Each row below holds a small network's activations on one input, seen along a few directions.
In each table, some parts of the input vary, and every possible input appears once, in random order.
A made-up example of a description, with smaller parts first: one of 5 places around a ring, together with either a single point or one of 11 places around a ring or (one of 2 separate values, together with one of 6 places along a line).
Shared parts are said once, and a part with two or three values counts as separate values.
(in the rows, 128 means zero)

Other details of the inputs vary at random and push rows far along two fixed directions, the same in every table; ignore that.

Rows:
row 1: [115 126 127 107 113 163 123 107 103 103 129 151 144]
row 2: [129 140 103 127 107 139 126 101 104 117 120 144 114]
row 3: [120 141 101 141 116 136 128 101  83 148 109 147 108]
row 4: [122 133 155  89  93 199 129 105 152  66 160 132 171]
row 5: [124 144 112 140 111 139 133 101  94 137 103 149 117]
row 6: [123 132 144  90  97 179 123 110 133  71 161 142 158]
row 7: [137 130  87 210 174  34 122 153 110 221  90 115  74]
row 8: [135 109 147 143 149 107 115 174 182 135 151  99 150]
row 9: [132 142 115 112 129 132 160  79  98 160 123 140  80]
row 10: [131 149  83 158 117  97 119  87  89 151 115 137  64]
row 11: [139 110 125 165 159  70 115 173 152 152 122 107 115]
row 12: [132 105 156 129 142 109 123 188 158 121 132 101 172]
row 13: [120 100 160 119 154 128 126 194 162 120 124 114 188]
row 14: [123 136 139 105  99 162 123 106 115  92 122 130 142]
row 15: [128 146 125 118 103 153 129 103 114  94 128 140 121]
row 16: [118 129 129  86 124 153 160  93 110 135 140 144 113]
row 17: [129 150  90 159 126 106 122  87  84 157  91 151  74]
row 18: [124 138 125 112 102 162 119  97 132 105 153 131 129]
row 19: [140 117 157 137 150 108 119 176 177 121 132 101 154]
row 20: [133 110 158 123 151 120 118 184 177 113 145 101 169]
row 21: [134 100 150 120 173  94 155 169 157 169 137 111 133]
Each input here is: one of 3 separate values, together with either a single point or one of 6 places along a line.
The inputs of row 14 and row 2 match in every part but the choice among 3 separate values. If row 15 is changed in the same way as row 14 into row 2, which row does it become? -> row 10

Rows:
row 22: [152 129 150 141 134 116 124 153 175 112 132  95 140]
row 23: [126 104 150 125 151 122 143 171 139 144 119 132 155]
row 24: [137 140 136  97 111 161 152  91 125 122 126 135 106]
row 25: [134 114 136 144 135 120 111 175 148 116 125 120 162]
row 26: [136 125 119 157 164  85 131 134 150 177 127 109 100]
row 27: [120 113 143 131 150 129 134 166 149 138 118 124 167]
row 28: [127 151 113 127 106 147 124  78 115 121 148 143 102]
row 29: [120 104 157 113 151 117 148 171 125 140  98 124 166]
row 30: [120 144  98 130 106 139 116  85 102 134 149 154 102]
row 31: [126 113 119 145 165  74 134 146 128 191 133 123  96]
row 32: [124 135 121 103 110 152 147  80 107 132 144 146 101]
row 33: [124 125 116 163 159  84 139 155 109 185  81 113 115]
row 34: [129 119 151 139 130 132 108 178 144 107 109 110 182]
row 35: [115 142 132 122 103 168 119 114 104 103 110 145 154]
row 36: [143 175  55 178 107  87 112  52  76 168 129 136  28]
row 37: [111 123 131  87  83 179 101 110 125  58 172 147 156]
row 38: [135 152 141 111  98 170 134  83 136  90 136 134 124]
row 39: [137 110 174  86 150 135 166 160 169 115 133 103 158]
row 40: [117 132 116 106  92 161 110 101 115  97 164 141 136]
row 41: [133 119  95 184 171  59 124 132 127 204 124 124  77]
row 42: [135 146 130 111 116 165 145  86 134 113 125 132 112]
row 43: [145 124 156 132 128 122 112 162 181  88 135  95 148]
row 44: [117 130 104 100 115 128 151  81  78 145 146 158  93]
row 45: [122 137 126 100  85 169 107 100 129  67 163 133 136]
row 46: [125 122 146  70 124 154 150  98 119 112 148 145 128]
row 47: [119 115 151 130 138 139 120 175 160 116 128 125 180]
row 48: [130 116 139 154 129 116  98 177 139 102 106 111 165]
row 49: [123 141  98 126 134 113 151 101  72 156 109 154  87]
row 50: [136 130  98 179 148  73  94 164 124 146 110 112 106]
row 51: [122 114 140 148 149 122 132 162 137 143  92 117 160]
The inputs of row 38 and row 28 match in every part but one. If row 39 is changed in the same way as row 38 into row 28, which row does it become? -> row 46
Describe the family of inputs behind these rows. -> one of 5 places along a line, together with one of 6 places along a line
Change only the place on the line of 6 in row 49. List by row number the other rows that result. -> row 23, row 25, row 27, row 47, row 50
